Each row below is a small network's average activation on inputs in which a field has the value named, seen along a few directions.
Values that are neighbours, or in one group, have similar rows; names and order tell nothing.
In the rows, 500 means zero.
Random noise pushes rows far along 11 fixed directions. That doesn't count. These rows show it; they differ only by the noise:
[570 422 497 314 463 400 158 381 656 536 564 585 507 452 484 514 569 393
 512 643 370 649 575]
[502 409 430 396 499 599 364 549 477 605 483 399 797 711 606 201 409 272
 395 353 484 592 741]
[437 602 630 483 336 599 405 556 603 510 518 266 576 413 438 609 531 265
 518 269 351 521 820]
[718 615 238 603 620 624 550 431 534 448 343 406 649 680 470 593 588 680
 698 546 423 351 648]
[503 582 291 437 430 389 329 660 597 474 451 312 512 424 685 557 497 424
 514 507 768 766 571]
[499 607 442 517 695 443 700 519 224 293 573 297 621 402 868 570 382 585
 621 469 544 489 481]
[546 470 463 627 624 465 535 547 454 605 450 526 440 615 529 501 432 539
 423 583 561 406 421]
[480 495 582 541 446 273 377 558 422 564 511 349 429 381 670 622 424 356
 366 486 537 552 581]
[640 529 403 497 595 395 240 484 539 633 482 475 551 489 523 665 556 499
 456 612 392 511 617]
[511 731 568 469 513 603 495 703 618 416 582 269 496 470 536 691 502 419
 611 393 573 555 700]
[486 440 145 498 440 570 538 319 508 466 449 346 610 429 717 470 387 459
 501 761 404 536 449]
[527 641 723 555 503 549 680 364 546 217 579 457 360 327 410 769 620 615
 813 433 278 344 514]
[376 462 465 474 366 470 426 364 457 603 458 414 417 403 505 601 358 323
 428 686 410 450 561]


Field B:
b4: [717 488 485 614 436 256 205 623 654 788 442 322 455 567 490 669 535 380
 209 627 478 479 741]
b17: [382 480 584 568 221 442 555 427 493 412 473 452 430 289 536 520 544 468
 476 317 521 577 465]
b11: [499 477 505 390 455 486 625 463 444 392 525 484 450 756 684 351 290 464
 577 770 789 504 468]
b12: [462 530 253 351 327 506 359 465 692 551 561 442 455 371 522 540 503 372
 444 770 560 693 416]
b2: [433 408 578 576 363 462 737 192 449 284 451 569 419 320 573 483 506 594
 579 544 368 414 331]
b20: [599 624 542 512 486 531 359 740 625 694 535 410 563 582 427 612 550 410
 372 390 470 597 648]
b9: [411 668 134 528 518 556 658 642 343 527 373 254 576 466 574 687 353 546
 566 572 712 442 579]
b7: [479 405 376 372 588 526 410 674 518 469 419 646 631 665 529 162 537 588
 476 327 770 782 413]
b19: [558 433 403 623 555 518 627 593 374 546 397 607 537 708 542 296 425 644
 397 395 669 477 376]
b3: [515 258 606 585 356 339 488 366 529 463 343 653 432 581 428 234 586 507
 532 353 539 540 427]
b8: [591 423 515 474 484 604 621 428 518 383 525 497 598 562 469 390 522 553
 517 434 329 398 576]
b16: [322 461 271 525 287 639 578 194 313 611 213 548 605 537 277 434 527 494
 606 482 366 343 552]
b5: [454 563 578 300 641 445 367 484 264 597 498 625 421 649 365 681 411 552
 625 694 558 397 639]
b1: [235 520 595 362 397 474 478 406 133 440 255 511 590 471 391 413 460 443
 651 194 625 456 759]
b13: [664 604 295 481 391 427 231 630 846 500 430 434 414 368 432 682 697 568
 509 632 625 679 587]
b18: [308 581 476 418 383 729 618 487 535 370 492 563 574 408 314 367 602 509
 625 277 547 540 469]
b15: [711 624 475 577 834 328 385 699 384 817 615 532 445 619 507 774 445 638
 274 717 509 355 484]
b14: [518 416 538 706 435 440 567 306 581 535 536 541 478 297 412 605 615 524
 422 534 185 358 377]
b6: [546 464 372 500 549 584 486 393 603 520 610 542 596 306 586 525 562 559
 386 734 304 512 346]
b10: [498 618 452 240 553 712 629 478 393 355 605 459 590 609 510 470 355 503
 602 625 548 468 573]
B is arranged as a network in which each value has 4 neighbours.
Question: Name the neighbours of b12, in listed order.
Answer: b16, b18, b15, b14
Question: Name the neighbours of b13, in listed order.
Answer: b4, b8, b1, b6
Question: Name the neighbours of b19, in listed order.
Answer: b17, b20, b7, b10
A value of B combines one of 5 hidden first parts with one of 4 second parts; all combinations occur once.
Question: b4 and b3 share the first part; b4 and b14 share the second. Which value has the first part of b14 and the second part of b3?
Answer: b11
Question: b19 and b10 share the first part; b19 and b17 share the second. Which value has the first part of b17 and the second part of b10?
Answer: b18
Question: b2 and b6 share the first part; b2 and b1 share the second. Which value has the first part of b1 and the second part of b6?
Answer: b13

Field P:
p17: [638 395 216 514 395 537 420 437 839 477 589 405 645 512 628 377 611 418
 508 633 363 725 469]
p11: [341 406 609 377 398 155 460 473 182 316 339 522 371 390 628 482 530 521
 721 197 805 682 590]
p16: [369 494 554 463 351 350 711 254 359 148 450 421 255 277 496 672 416 576
 765 709 487 334 391]
p8: [652 550 536 602 609 410 562 529 499 372 448 504 286 565 529 650 437 668
 589 643 600 370 498]
p2: [391 532 378 605 492 416 462 585 446 601 418 517 493 156 364 664 656 614
 404 302 450 523 374]
p7: [562 558 459 251 573 229 262 787 548 559 470 518 373 648 548 505 472 419
 546 589 937 752 566]
p19: [375 549 232 410 363 480 282 530 458 641 255 520 558 421 328 562 526 501
 516 417 625 727 581]
p18: [332 402 552 629 528 546 353 533 536 939 486 633 438 428 263 525 531 318
 238 536 409 396 429]
p4: [522 502 438 625 384 403 461 573 557 669 386 542 321 587 521 529 466 474
 335 514 667 543 379]
p6: [571 489 519 601 566 388 571 633 472 472 695 355 557 304 704 591 564 603
 402 354 356 572 353]
p1: [470 424 329 230 825 615 248 728 501 556 597 893 713 567 481 201 598 666
 471 387 724 838 328]
p14: [467 357 780 293 627 624 538 398 595 237 733 735 539 494 610 178 524 503
 632 509 392 600 351]
p5: [337 349 403 555 346 722 572 485 633 678 429 496 453 773 468 215 323 322
 376 594 572 517 434]
p10: [460 598 404 493 534 556 533 356 435 427 358 628 512 485 384 645 574 680
 679 527 584 446 416]
p9: [425 697 410 441 469 378 438 596 325 515 399 361 487 439 490 637 482 449
 512 448 824 554 554]
p20: [496 459 638 427 634 369 532 494 495 434 638 594 325 449 557 467 413 520
 504 736 661 516 362]
p3: [587 494 682 526 613 394 649 564 478 239 602 622 389 528 672 398 512 726
 535 512 694 552 271]
p15: [382 508 511 415 419 538 449 524 336 623 476 427 713 477 482 401 403 345
 356 405 512 451 700]
p12: [501 357 528 530 418 572 552 474 476 635 493 590 615 731 408 214 478 377
 372 428 433 459 451]
p13: [667 390 261 646 284 283 285 381 686 595 292 413 455 590 655 436 504 418
 375 669 613 598 585]
P is arranged as a network in which each value has 4 neighbours.
Question: What is the length, in steps, of the shortest route from p10 to p7?
Answer: 4
Question: Name the neighbours of p8, in listed order.
Answer: p11, p16, p1, p14
Question: Name the neighbours of p12, in listed order.
Answer: p17, p4, p6, p9
A value of P combines one of 5 hidden first parts with one of 4 second parts; all combinations occur once.
Question: p2 and p1 share the first part; p2 and p12 share the second. Which value has the first part of p12 and the second part of p1?
Answer: p4
Question: p14 and p15 share the first part; p14 and p11 share the second. Which value has the first part of p11 and the second part of p15?
Answer: p6
Question: p20 and p3 share the first part; p20 and p18 share the second. Which value has the first part of p18 and the second part of p3?
Answer: p10
